A small network was trained on invented records. Each row is its activation on one of them, seen along a few directions.
Each row is followed by the record's values for the fields Laki, Pori, Nopo, Des, Bisag, Legis.
Not every record has every field; a missing one is left out.
The largest differences between rows may come from other fields.
(in the rows, 500 means zero)
Random noise pushes rows far along 3 fixed directions. That doesn't count. These rows show it; they differ only by the noise:
| 256 | 436 | 475 | 385 | 450 | 334 | 665 | 920 | 946 | 617 | 466 | 321 | 322 | 431 | 631 | 406 |
| 390 | 638 | 389 | 373 | 521 | 593 | 467 | 663 | 701 | 544 | 483 | 366 | 221 | 396 | 610 | 259 |
| 524 | 305 | 406 | 360 | 357 | 469 | 398 | 512 | 416 | 411 | 635 | 711 | 489 | 723 | 487 | 525 |
| 483 | 823 | 449 | 353 | 506 | 677 | 467 | 672 | 682 | 656 | 437 | 403 | 235 | 309 | 629 | 102 |
| 408 | 386 | 497 | 365 | 364 | 362 | 583 | 783 | 722 | 584 | 532 | 545 | 459 | 564 | 567 | 445 |

| 413 | 392 | 504 | 488 | 627 | 520 | 432 | 411 | 598 | 304 | 505 | 396 | 323 | 507 | 370 | 543 |	<Laki:h1 Des:e2 Bisag:v2 Legis:n2>
| 453 | 807 | 471 | 642 | 456 | 606 | 409 | 699 | 490 | 499 | 450 | 343 | 378 | 390 | 605 | 360 |	<Laki:h4 Des:e3 Bisag:v2>
| 450 | 420 | 666 | 734 | 391 | 408 | 430 | 643 | 436 | 477 | 540 | 533 | 682 | 515 | 390 | 693 |	<Laki:h4 Des:e2 Bisag:v1>
| 748 | 571 | 627 | 331 | 483 | 496 | 484 | 347 | 346 | 630 | 460 | 821 | 633 | 557 | 394 | 287 |	<Laki:h1 Des:e2>
| 338 | 440 | 626 | 561 | 383 | 405 | 606 | 804 | 706 | 513 | 389 | 422 | 494 | 528 | 516 | 411 |	<Laki:h1 Des:e3 Bisag:v2>
| 648 | 293 | 593 | 400 | 501 | 361 | 629 | 409 | 565 | 609 | 480 | 771 | 745 | 509 | 489 | 698 |	<Laki:h2 Pori:p5 Nopo:y1 Des:e3 Bisag:v1>
| 380 | 580 | 494 | 623 | 639 | 480 | 401 | 368 | 583 | 491 | 509 | 256 | 490 | 356 | 587 | 726 |	<Laki:h2 Pori:p2 Nopo:y1 Des:e3 Bisag:v1>
| 414 | 420 | 105 | 467 | 550 | 632 | 350 | 302 | 399 | 310 | 604 | 394 | 166 | 589 | 735 | 503 |	<Laki:h2 Pori:p3 Nopo:y1 Des:e3 Bisag:v2>
| 499 | 579 | 427 | 553 | 611 | 629 | 400 | 352 | 449 | 488 | 490 | 336 | 432 | 368 | 615 | 543 |	<Laki:h2 Pori:p1 Nopo:y2 Des:e3 Bisag:v1>
| 628 | 820 | 589 | 526 | 382 | 479 | 481 | 729 | 524 | 697 | 500 | 524 | 555 | 435 | 582 | 298 |	<Laki:h4 Des:e2 Bisag:v2 Legis:n2>
| 513 | 292 | 273 | 513 | 573 | 633 | 272 | 166 | 288 | 184 | 560 | 638 | 423 | 776 | 274 | 568 |	<Laki:h1 Des:e2 Bisag:v2 Legis:n2>
| 658 | 524 | 815 | 682 | 530 | 406 | 534 | 474 | 484 | 631 | 439 | 520 | 751 | 382 | 410 | 624 |	<Laki:h2 Pori:p5 Nopo:y2 Des:e2 Bisag:v1>
| 572 | 183 | 716 | 526 | 479 | 293 | 664 | 493 | 590 | 580 | 493 | 770 | 790 | 609 | 426 | 776 |	<Laki:h2 Pori:p5 Nopo:y2 Des:e3 Bisag:v1>
| 760 | 668 | 387 | 377 | 239 | 568 | 282 | 472 |  83 | 625 | 757 | 842 | 682 | 552 | 685 | 409 |	<Laki:h4 Des:e2 Bisag:v1 Legis:n1>
| 378 | 652 | 180 | 468 | 480 | 575 | 372 | 520 | 539 | 389 | 660 | 272 | 241 | 447 | 697 | 452 |	<Laki:h4 Des:e2 Bisag:v2 Legis:n2>
| 505 | 302 | 366 | 503 | 491 | 594 | 375 | 367 | 359 | 332 | 499 | 608 | 432 | 702 | 348 | 476 |	<Laki:h1 Des:e2 Bisag:v2 Legis:n2>
| 584 | 807 | 638 | 440 | 384 | 635 | 572 | 576 | 555 | 644 | 404 | 663 | 556 | 409 | 522 | 141 |	<Laki:h1 Des:e3>
| 421 | 615 | 623 | 513 | 731 | 628 | 614 | 524 | 726 | 529 | 271 | 365 | 387 | 333 | 446 | 240 |	<Laki:h1 Des:e3 Bisag:v1>
| 702 | 439 | 688 | 359 | 176 | 372 | 724 | 732 | 482 | 774 | 526 | 786 | 743 | 619 | 479 | 415 |	<Laki:h3 Des:e2 Bisag:v2 Legis:n2>
| 508 | 472 | 746 | 501 | 708 | 523 | 699 | 565 | 733 | 603 | 316 | 595 | 516 | 398 | 231 | 335 |	<Laki:h1 Des:e2 Bisag:v1 Legis:n1>
| 688 | 695 | 443 | 519 | 751 | 593 | 302 | 189 | 472 | 506 | 426 | 346 | 466 | 326 | 472 | 569 |	<Laki:h2 Pori:p4 Nopo:y1 Des:e2 Bisag:v2 Legis:n2>
| 658 | 388 | 438 | 504 | 452 | 530 | 398 | 312 | 251 | 361 | 635 | 723 | 571 | 727 | 519 | 661 |	<Laki:h2 Pori:p4 Nopo:y1 Des:e3 Bisag:v2>
| 405 | 510 | 474 | 712 | 472 | 531 | 336 | 586 | 483 | 390 | 551 | 352 | 406 | 506 | 428 | 617 |	<Laki:h4 Des:e2 Bisag:v2 Legis:n2>
| 370 | 517 | 485 | 447 | 450 | 570 | 511 | 645 | 583 | 449 | 447 | 458 | 342 | 549 | 552 | 341 |	<Laki:h1 Des:e3 Bisag:v2>
| 545 | 561 | 419 | 448 | 766 | 562 | 499 | 293 | 542 | 460 | 396 | 379 | 462 | 307 | 523 | 552 |	<Laki:h2 Pori:p4 Nopo:y1 Des:e3 Bisag:v1>
| 575 | 619 | 854 | 531 | 468 | 412 | 725 | 758 | 709 | 676 | 331 | 590 | 732 | 406 | 461 | 265 |	<Laki:h1 Des:e3 Bisag:v1>
| 566 | 356 | 705 | 669 | 540 | 360 | 424 | 339 | 467 | 486 | 491 | 494 | 735 | 408 | 461 | 856 |	<Laki:h2 Pori:p5 Nopo:y2 Des:e3 Bisag:v1>
| 659 | 387 | 462 | 477 | 574 | 492 | 298 |  96 | 251 | 490 | 501 | 696 | 608 | 595 | 437 | 662 |	<Laki:h2 Pori:p1 Nopo:y2 Des:e2>
| 605 | 535 | 533 | 546 | 444 | 546 | 430 | 293 | 283 | 505 | 484 | 734 | 607 | 603 | 453 | 516 |	<Laki:h2 Pori:p2 Nopo:y1 Des:e3>
| 831 | 861 | 445 | 355 | 309 | 653 | 251 | 407 |  86 | 668 | 696 | 795 | 667 | 442 | 679 | 291 |	<Laki:h4 Des:e2 Bisag:v1 Legis:n1>
| 315 | 769 | 445 | 686 | 576 | 711 | 381 | 623 | 507 | 262 | 472 | 101 | 170 | 322 | 513 | 394 |	<Laki:h4 Des:e3 Bisag:v2>
| 492 | 539 | 348 | 534 | 692 | 711 | 396 | 253 | 434 | 342 | 544 | 348 | 282 | 387 | 623 | 460 |	<Laki:h2 Pori:p4 Nopo:y2 Des:e3 Bisag:v1>
| 475 | 205 | 385 | 448 | 504 | 579 | 343 | 204 | 252 | 173 | 616 | 730 | 605 | 768 | 328 | 710 |	<Laki:h1 Des:e3 Bisag:v1>
| 360 | 465 | 368 | 563 | 443 | 417 | 407 | 655 | 505 | 363 | 652 | 372 | 338 | 582 | 578 | 607 |	<Laki:h4 Des:e2 Bisag:v2 Legis:n2>
| 494 | 428 | 685 | 419 | 413 | 332 | 744 | 851 | 837 | 703 | 416 | 646 | 608 | 580 | 451 | 348 |	<Laki:h1 Des:e2 Bisag:v2 Legis:n2>
| 440 | 187 | 494 | 569 | 541 | 353 | 518 | 474 | 372 | 385 | 580 | 509 | 617 | 697 | 382 | 707 |	<Laki:h3 Des:e2 Bisag:v1 Legis:n1>
| 605 | 499 | 825 | 753 | 239 | 279 | 425 | 655 | 294 | 507 | 545 | 644 | 877 | 569 | 351 | 680 |	<Laki:h4 Des:e2>
| 555 | 573 | 548 | 521 | 568 | 525 | 384 | 343 | 472 | 540 | 461 | 417 | 510 | 461 | 570 | 640 |	<Laki:h2 Pori:p1 Nopo:y2 Des:e3 Bisag:v2>

Here are new rows. What are their fields?
| 282 | 245 | 296 | 449 | 554 | 408 | 435 | 461 | 574 | 247 | 590 | 408 | 312 | 569 | 519 | 642 |	<Laki:h1 Des:e2>
| 522 | 409 | 582 | 449 | 417 | 474 | 598 | 519 | 401 | 565 | 602 | 667 | 622 | 657 | 406 | 487 |	<Laki:h3 Des:e2 Bisag:v1 Legis:n1>
| 548 | 652 | 756 | 530 | 414 | 544 | 663 | 677 | 509 | 677 | 377 | 517 | 647 | 384 | 470 | 344 |	<Laki:h3 Des:e3 Bisag:v1>
| 316 | 397 | 423 | 512 | 640 | 508 | 452 | 534 | 602 | 328 | 522 | 414 | 346 | 537 | 486 | 479 |	<Laki:h1 Des:e2 Bisag:v1>
| 292 | 235 | 245 | 434 | 655 | 591 | 454 | 393 | 492 | 201 | 528 | 505 | 271 | 633 | 464 | 558 |	<Laki:h1 Des:e3 Bisag:v1>
| 311 | 574 | 311 | 504 | 620 | 650 | 523 | 558 | 658 | 430 | 447 |  98 | 100 | 343 | 551 | 364 |	<Laki:h3 Des:e2 Bisag:v2 Legis:n2>
| 309 | 543 | 452 | 737 | 572 | 686 | 395 | 584 | 461 | 209 | 448 | 309 | 235 | 493 | 349 | 513 |	<Laki:h4 Des:e3 Bisag:v2>
| 388 | 203 | 318 | 371 | 374 | 384 | 521 | 470 | 516 | 410 | 598 | 667 | 529 | 674 | 499 | 625 |	<Laki:h1 Des:e2>
| 617 | 745 | 501 | 463 | 535 | 712 | 436 | 416 | 350 | 625 | 461 | 442 | 469 | 288 | 498 | 279 |	<Laki:h3 Des:e2 Bisag:v1 Legis:n1>
|  86 | 381 | 444 | 581 | 644 | 372 | 630 | 816 | 952 | 388 | 403 |  68 | 308 | 325 | 626 | 524 |	<Laki:h1 Des:e3 Bisag:v1>
| 557 | 911 | 458 | 605 | 562 | 683 | 266 | 459 | 352 | 481 | 518 | 442 | 351 | 329 | 560 | 304 |	<Laki:h4 Des:e2>
| 371 | 245 | 511 | 595 | 507 | 363 | 571 | 500 | 521 | 425 | 545 | 388 | 619 | 552 | 370 | 703 |	<Laki:h3 Des:e2 Bisag:v1 Legis:n1>
| 522 | 596 | 591 | 472 | 453 | 482 | 542 | 546 | 539 | 693 | 500 | 467 | 527 | 379 | 711 | 449 |	<Laki:h2 Pori:p1 Nopo:y2 Des:e3 Bisag:v1>
| 588 | 408 | 547 | 575 | 566 | 522 | 375 | 297 | 364 | 344 | 482 | 680 | 552 | 589 | 318 | 521 |	<Laki:h1 Des:e2>
| 333 | 305 | 459 | 693 | 481 | 404 | 351 | 583 | 457 | 234 | 626 | 336 | 456 | 660 | 408 | 783 |	<Laki:h4 Des:e2 Bisag:v2 Legis:n2>
| 424 | 244 | 616 | 505 | 531 | 360 | 609 | 556 | 628 | 347 | 444 | 585 | 528 | 664 | 371 | 618 |	<Laki:h1 Des:e3 Bisag:v2>
| 466 | 435 | 632 | 542 | 501 | 533 | 581 | 527 | 405 | 428 | 478 | 540 | 526 | 575 | 390 | 516 |	<Laki:h3 Des:e3 Bisag:v1>
| 209 | 612 | 508 | 450 | 633 | 490 | 886 | 837 | 962 | 640 | 204 | 369 | 244 | 403 | 514 | 124 |	<Laki:h1 Des:e3>
| 442 | 255 | 436 | 466 | 671 | 343 | 552 | 368 | 546 | 343 | 532 | 403 | 534 | 516 | 517 | 829 |	<Laki:h2 Pori:p4 Nopo:y1 Des:e3 Bisag:v1>
